[114 159 158 159 104 155 103] : Tages
[104 102 159 155 158 159 114] : gebu
[158 159 155 104 102 114 159] : rimuf
order: [103 155 104 159 158 159 114] | Tages
find: [158 159 155 104 102 114 159] | rimuf
find: [114 159 158 159 104 155 103] | Tages
order: [103 104 114 155 158 159 159] | Tages

[119 106  95 113]  fosi
[120  95 114 105]  Vavoz
[ 95 105 119 113]  kaz
order: [ 95 113 105 119] | kaz
order: [105 114  95 120] | Vavoz
order: [ 95 105 113 119] | kaz
order: [ 95 106 113 119] | fosi
order: [113 119 105  95] | kaz
order: [113  95 106 119] | fosi

[156 157 155 102 155 157] = boba
[156 155 158 157 102 155] = Seve
[102 155 158 155 156 156] = ladol
order: [156 102 155 158 155 156] | ladol
order: [102 155 155 156 157 158] | Seve
order: [157 156 102 155 158 155] | Seve
order: [157 155 157 102 156 155] | boba

[121 124 130 126 122 137 128 125 137 122 123 150 141 136 120 109 153 149
 120 124 112 122 132 143 111 145 142 106 146 160 111 132 125 142 117 129
 140 104 128 136 118 151 118 151 124 120 131 134 144 131 125 136 124 119] = nitom
[122 151 125 134 126 140 147 122 149 132 131 112 141 128 131 120 112 132
 123 141 131 125 124 148 130 136 121 120 118 119 126 143 136 106 128 143
 134 146 108 156 121 136 113 119 121 128 125 124 118 139 114 126 141 146] = buser
[150 123 126 137 143 121 125 131 124 117 119 128 142 132 124 134 151 124
 106 118 122 122 120 104 111 124 111 147 149 129 142 120 141 136 112 122
 136 109 145 136 153 132 118 137 151 125 160 131 140 125 144 120 128 130] = Sanev
[136 142 128 132 117 104 146 118 111 151 125 120 147 149 137 130 141 118
 124 143 136 129 112 119 132 124 109 126 125 142 122 136 125 120 123 131
 160 134 144 122 150 124 137 106 121 151 111 153 120 140 122 124 128 131] = rup
order: [119 136 120 144 136 128 141 112 118 125 126 129 123 130 111 120 124 153
 140 160 124 124 142 122 118 124 122 132 128 106 125 150 120 131 109 151
 121 151 137 142 122 111 117 149 131 146 132 136 143 125 104 145 134 137] | nitom
order: [104 106 109 111 111 112 117 118 118 119 120 120 120 121 122 122 122 123
 124 124 124 124 125 125 125 126 128 128 129 130 131 131 132 132 134 136
 136 136 137 137 140 141 142 142 143 144 145 147 149 150 151 151 153 160] | Sanev
order: [120 140 122 124 128 131 136 142 128 132 117 104 146 118 111 151 125 120
 147 149 137 130 141 118 124 143 136 129 112 119 132 124 109 126 125 142
 122 136 125 120 123 131 160 134 144 122 150 124 137 106 121 151 111 153] | rup
order: [140 125 144 120 128 130 150 123 126 137 143 121 125 131 124 117 119 128
 142 132 124 134 151 124 106 118 122 122 120 104 111 124 111 147 149 129
 142 120 141 136 112 122 136 109 145 136 153 132 118 137 151 125 160 131] | Sanev
order: [125 147 123 117 149 125 104 120 111 132 119 125 137 136 120 140 118 124
 106 124 128 144 109 122 142 130 146 132 150 126 111 134 153 122 121 143
 151 136 131 120 122 112 136 129 124 142 141 124 160 151 137 128 131 118] | rup

[120 130 122 142 118] = Sib
[118 130 143 122 120] = Sep
[122 142 118 130 119] = seb
[120 130 123 142 118] = vas
[150 100 139 151 130] = sifo
order: [118 142 122 130 120] | Sib
order: [118 120 122 130 142] | Sib

[127 135 136 142 128 131 133 121 124 126 144 123 138 110 122 141 146 126
 134 133 131 118 128 114 124 148 130 123 125 130 141] -> memag
[124 135 110 122 146 114 148 121 138 123 124 128 130 126 141 128 126 133
 131 144 131 123 117 141 127 136 134 125 142 133 130] -> rom
[123 120 142 134 120 140 110 139 126 121 131 146 129 138 104 110 112 126
 119 127 142 117 123 116 120 120 125 138 107 142 129] -> Voza
[135 125 144 134 112 139 112 133 118 137 132 123 126 128 124 135 137 124
 128 111 120 139 143 119 133 122 122 128 121 118 126] -> luz
[137 125 147 134 109 141 110 132 116 139 133 120 126 127 125 138 141 124
 129 109 118 143 147 118 134 122 122 128 122 115 125] -> gilol
[129 140 110 123 125 127 112 142 138 104 142 139 131 120 120 110 138 117
 120 134 107 121 116 120 127 119 142 129 126 146 123] -> mufi
[125 136 108 121 148 113 151 120 139 124 124 126 130 125 144 130 128 134
 132 145 130 123 117 143 128 138 135 124 144 133 131] -> kig
[131 130 126 128 129 127 132 127 128 132 128 123 128 126 134 135 134 129
 131 127 124 133 132 131 131 130 129 126 134 124 128] -> pas
[140 130 139 132 114 134 121 127 118 143 133 111 126 123 139 149 151 126
 135 111 111 150 151 125 139 128 124 123 135 109 125] -> zok
order: [110 114 117 121 122 123 123 124 124 125 126 126 127 128 128 130 130 131
 131 133 133 134 135 136 138 141 141 142 144 146 148] | rom
order: [104 107 110 110 112 116 117 119 120 120 120 120 121 123 123 125 126 126
 127 129 129 131 134 138 138 139 140 142 142 142 146] | Voza

[132 120 120 126 114 113 114 133 129 124 139] -> manuv
[119 135 148 121 125 125 113 119 129 129 129] -> Gude
[122 124 125 130 123 136 132 116 129 126 118] -> Ralin
[148 129 125 118 129 113 129 121 119 125 135] -> nus
[119 125 129 125 135 128 119 113 129 121 148] -> Ver
[126 133 127 125 133 126 123 125 131 126 119] -> telag
[118 132 122 129 130 126 123 115 124 125 136] -> luma
[124 128 127 127 120 141 136 123 130 138 129] -> kevel
order: [129 136 122 116 130 125 132 118 123 124 126] | Ralin
order: [148 121 129 113 119 128 135 125 129 125 119] | Ver
order: [136 125 124 115 123 126 130 129 122 132 118] | luma
order: [129 129 129 119 135 148 121 125 125 113 119] | Gude

[121 154 133 146 134 121 122 104 153 132 132 145 131 154 100 112 128] = Tas
[146 145 132 121 130 132 154 134 154 104 133 153 122 121 100 127 112] = gumur
[154 154 121 132 153 132 112 134 146 121 133 131 100 122 127 104 145] = digem
[124 135 143 103 149 103 122 103  98 125 144 129 139 133 124 138 128] = dur
order: [145 104 127 122 100 131 133 121 146 134 112 132 153 132 121 154 154] | digem
order: [128 112 100 154 131 145 132 132 153 104 122 121 134 146 133 154 121] | Tas
order: [128 121 154 133 146 134 121 122 104 153 132 132 145 131 154 100 112] | Tas
order: [122 127 104 145 154 154 121 132 153 132 112 134 146 121 133 131 100] | digem
order: [100 104 112 121 121 122 128 131 132 132 133 134 145 146 153 154 154] | Tas

[128 135 114 152 132 126 112 140 111] -> Sokep
[118 127 156 116 124 141 118 115 133] -> rizab
[132 136 136 110 132 135 109 151 105] -> nizom
[132 136 136 110 132 135 109 111 137] -> lef
[116 144  98 121 119 105 124 123 136] -> lol
[135 112 129 114 132 140 111 126 152] -> pel
[126 129 152 112 135 141 114 111 132] -> fati
order: [112 126 132 114 111 129 152 140 135] | pel
order: [116 127 118 118 124 156 115 141 133] | rizab
order: [127 116 133 115 118 124 156 141 118] | rizab
order: [135 111 114 132 152 126 141 129 112] | fati
order: [112 129 114 132 140 111 126 152 135] | pel

[131  93 118 126 123] = sus
[131 126 122 118  92] = mivus
[118 123 126 131  92] = vipe
[133 101 120 127 121] = difu
order: [123 126 118  93 131] | sus
order: [ 93 118 123 126 131] | sus
order: [123 131  93 118 126] | sus
order: [101 120 127 121 133] | difu
order: [ 92 118 123 126 131] | vipe

[130 128 129 126 128 127 126 127 127 129 128 131 129 128 131 129 128 127
 129 124 127 129 125 127 125 130 129 130 126 129 126 129 129 129] -> lup
[127 129 129 129 125 129 129 127 130 127 126 127 128 130 129 129 127 129
 128 126 128 124 131 130 131 129 127 126 126 129 129 126 128 128] -> mumi
[130 132 118 126 121 131 127 131 128 133 125 133 130 134 124 121 135 119
 131 128 128 132 136 123 129 134 128 125 127 132 120 128 127 119] -> bira
[118 128 132 119 135 131 119 135 128 128 136 121 123 131 127 133 127 128
 127 132 120 133 121 125 130 128 129 131 134 125 126 130 132 124] -> panar
[104 123 137 103 156 132 130 152 122 132 157 114 116 127 122 136 130 127
 127 143 106 140 117 117 125 127 134 141 149 117 120 140 137 120] -> rab
order: [128 129 128 125 129 126 129 129 129 130 127 131 130 129 127 129 124 129
 130 129 126 128 129 129 127 127 127 126 131 126 126 128 127 128] | mumi
order: [124 125 126 126 126 126 126 127 127 127 127 127 127 128 128 128 128 128
 129 129 129 129 129 129 129 129 129 129 129 130 130 130 131 131] | mumi
order: [120 137 140 120 117 149 141 134 127 125 117 117 140 106 143 127 127 130
 136 122 127 116 114 157 132 122 152 130 132 156 103 137 123 104] | rab
order: [118 119 119 120 121 121 123 124 125 125 126 127 127 127 128 128 128 128
 128 129 130 130 131 131 131 132 132 132 133 133 134 135 135 136] | panar

